Each row below holds a small network's activations on one input, seen along a few directions.
Each table varies a few parts of the input and shows all the possible inputs, shuffled.
Descriptions start from the smaller parts, as in this example, which fits no table here: one of 4 places along a line, together with either a single point or one of 9 places along a line or (one of 2 separate values, together with one of 5 places around a ring).
Shared parts are said once, and a part with two or three values counts as separate values.
In the rows, zero is written as 128.

Other details of the inputs shift rows strongly along two fixed directions, in all tables alike. That doesn't count.

A family of inputs:
r1: [108 124 129 132 128 136 152 113 145 144 126 116 105]
r2: [101 227 153  67 181 200  78 118 133 176 180 143 208]
r3: [117 110 137 129 113 128 149 116 126 150 145 107 116]
r4: [149 118 130 125 126 114 100 139 126 106 113 146 146]
r5: [128 120 136 112 109 122 142 121 138 150 132  98 123]
r6: [151 135 110 132 129 118  99 143 125 107 111 141 131]
r7: [130 136 131 126 125 122 144 116 142 154 107 103 122]
r8: [121 138 136 115 101 128 184  93 111 107 127 103 133]
r9: [138 125 115 147 141 117 105 141 118 102 137 144 124]
r10: [126 118 134 117 110 127 144 118 146 148 121  99 132]
r11: [119 135 130 136 123 138 159 124 139 149 123 121 105]
r12: [133 116 128 135 130 119 114 148 127  99 141 160 131]
r13: [126 119 143 127 117 128 156 126 133 153 112 110 132]
r14: [144 126 112 123 134 109  92 135 123 104 126 135 122]
r15: [116 122 127 134 127 129 145 112 127 150 140 103 103]
r16: [114 121 125 138 127 133 147 109 136 149 128 105 112]
r17: [ 88 214 151  68 187 209  80 110 126 177 172 150 207]
r18: [125 131 122 122 123 125 140 113 147 149 116  97 120]
r19: [146 132 111 137 135 122 106 149 116 107 112 146 129]
r20: [120 114 144 136 116 129 156 116 131 153 125 114 127]
r21: [142 126 119 136 143 116 104 140 118 107 107 147 131]
r22: [128 119 119 132 140 120 103 134 122  99 137 154 107]
r23: [136 128 135 122 104 130 150 130 140 152 117 103 131]
r24: [122 116 136 119 114 126 150 127 128 151 132 102 122]
r25: [111 112 140 123 114 129 155 120 136 146 143 118 109]
r26: [143 131 113 137 141 114 106 151 120 103 124 140 129]
r27: [130 125 134 128 109 134 158 135 131 153 117 108 130]
r28: [144 120 124 131 129 117 109 155 119 103 130 143 143]
r29: [136 117 126 135 124 127 114 146 123 103 129 166 131]
r30: [131 112 135 134 131 121 112 138 125 102 123 167 133]
r31: [148 135 113 132 135 109  99 146 129 102 123 135 131]
r32: [141 126 113 147 135 125 105 139 114 107 125 151 124]
r33: [109 111 139 127 115 135 157 117 144 144 131 120 118]
r34: [114 108 135 133 114 133 151 114 135 149 134 109 125]
r35: [137 121 122 146 143 119 103 130 116 106 119 152 126]
r36: [142 115 124 141 123 127 108 143 114 107 131 155 138]
r37: [133 128 119 141 142 119 111 144 127  98 134 155 116]
r38: [132 150 116 126 123 116 128 108  95  61 121 141 133]
r39: [119 128 123 128 128 130 148 119 137 150 115 101 119]
r40: [121 119 137 137 115 128 157 127 133 149 142 107 125]
r41: [132 122 126 140 143 121 109 134 125 101 117 162 118]
r42: [121 129 125 124 127 125 146 122 129 151 127 100 110]
Description of these inputs: one of 2 separate values, together with either a single point or (one of 4 places along a line, together with one of 5 places around a ring).
Q: Changing only the choice among 2 separate values turns r40 into r9. The same change can be made to r36. Which row results?
A: r32
Q: Which other rows does r17 become when the choice among 2 separate values takes its other values? List them by row number.
A: r39
Q: Which other rows does r1 become when the place on the ring of 5 takes its other values? List them by row number.
A: r11, r22, r37, r41
Q: Which other rows does r4 become when the place on the ring of 5 takes its other values? List them by row number.
A: r2, r5, r10, r23

A family of inputs:
r43: [130 128 131 125 142 138 101 147 143 159 133 134 139]
r44: [134  97 127 151  87 101 200 121 147 160  90  69  87]
r45: [130 143 130 111 132 133 115 123 126 129 131 122 149]
r46: [118  71 138 157  93 108 192 130 157 177 119  86  74]
r47: [131 152 123 121 142 134 114 130 130 136 127 124 136]
r48: [116 142 136 123 136 144 131 120 124 123 137 145 137]
r49: [130 148 132 117 133 138 122 129 129 131 122 133 148]
r50: [118 140 136 119 129 142 130 120 117 122 145 139 142]
r51: [116 137 134 118 134 139 124 115 121 122 146 134 138]
r52: [117 145 127 127 145 139 123 122 124 128 142 136 126]
r53: [115 140 128 119 139 139 120 116 123 125 144 134 128]
r54: [133 146 132 112 128 137 122 129 122 130 130 127 153]
r55: [116 143 131 129 143 144 126 120 122 129 135 143 130]
r56: [187  62  87 162 109  56  71 170 107  21  92 166 105]
Q: Changing only one part turns r55 into r44. The same change can be made to r51. Which row results?
A: r45
Q: What do these inputs look like to the network?
A: one of 2 separate values, together with either a single point or one of 6 places around a ring
Q: Which other rows does r50 become when the choice among 2 separate values takes its other values? List them by row number.
A: r54

A family of inputs:
r57: [135 128 123 128 132 127 115 136 128 123 134 128 132]
r58: [130 122 126 122 134 126 111 129 128 125 128 131 129]
r59: [116 120 131 137 134 134 127 128 121 117 148 149 119]
r60: [144  66 119 161  83  81 174 136 145 120  93 100  82]
r61: [131 132 125 128 135 126 117 138 131 126 124 139 126]
r62: [128 133 122 123 129 131 127 121 118 110 125 138 132]
r63: [125 134 128 127 128 129 128 127 118 107 128 132 138]
r64: [132 122 132 123 129 128 117 137 130 125 128 139 134]
r65: [130 134 128 125 135 122 127 120 121 110 128 134 134]
r66: [130 123 131 123 132 128 115 132 132 125 124 140 130]
r67: [137 129 126 134 133 130 118 136 126 126 128 134 134]
r68: [100 171 149 104 137 164 158 114 145 197 144 100 139]
r69: [148  70 119 162  85  83 175 139 146 118  93  97  78]
r70: [133 122 131 129 131 130 116 134 123 128 126 136 135]
r71: [131 131 121 127 136 124 113 135 127 126 128 131 125]
r72: [133 130 123 127 133 124 115 139 125 126 132 130 129]
r73: [132 125 126 133 130 128 116 134 125 128 128 136 137]
r74: [133 129 121 128 135 127 113 132 131 123 130 129 128]
r75: [116 112 144 137  81 115 220 100 146 174 117  56  92]
r76: [ 96 165 143 104 139 163 151 101 146 195 146  94 141]
r77: [130 126 128 128 128 127 118 137 132 125 130 139 136]
r78: [135 129 127 129 131 129 119 139 133 123 129 136 133]
r79: [135 130 124 134 136 130 116 132 128 125 124 134 130]
r80: [131 135 125 122 122 130 125 125 116 111 132 135 131]
r81: [130 136 123 122 125 130 123 121 119 110 128 136 127]
r82: [132 132 124 133 137 127 116 135 124 128 122 136 127]
r83: [130 126 124 133 133 128 115 129 127 127 124 137 134]
r84: [130 132 123 123 125 131 129 125 115 111 129 137 136]
r85: [124 135 127 127 131 129 127 123 120 106 124 133 134]
r86: [130 136 129 126 128 124 121 119 121 111 130 133 131]
r87: [131 125 123 127 129 125 113 134 128 125 134 131 135]
r88: [131 123 129 129 134 130 114 129 125 127 122 137 131]
r89: [131 133 130 125 132 123 128 124 119 111 132 134 138]
r90: [102 170 147 110 140 166 157 111 138 199 143  98 141]
r91: [115 121 129 136 138 134 124 123 123 116 144 150 116]
r92: [132 121 128 122 131 127 112 134 126 125 132 131 133]
Q: Changing only one part turns r75 into r86. The same change can be made to r78. Which row results?
A: r69
Q: What do these inputs look like to the network?
A: one of 2 separate values, together with either a single point or one of 5 places around a ring or (one of 3 separate values, together with one of 4 places along a line)
Q: Which other rows does r71 become when the choice among 3 separate values takes its other values? List them by row number.
A: r61, r82
Q: Which other rows does r73 become when the choice among 2 separate values takes its other values? List them by row number.
A: r83
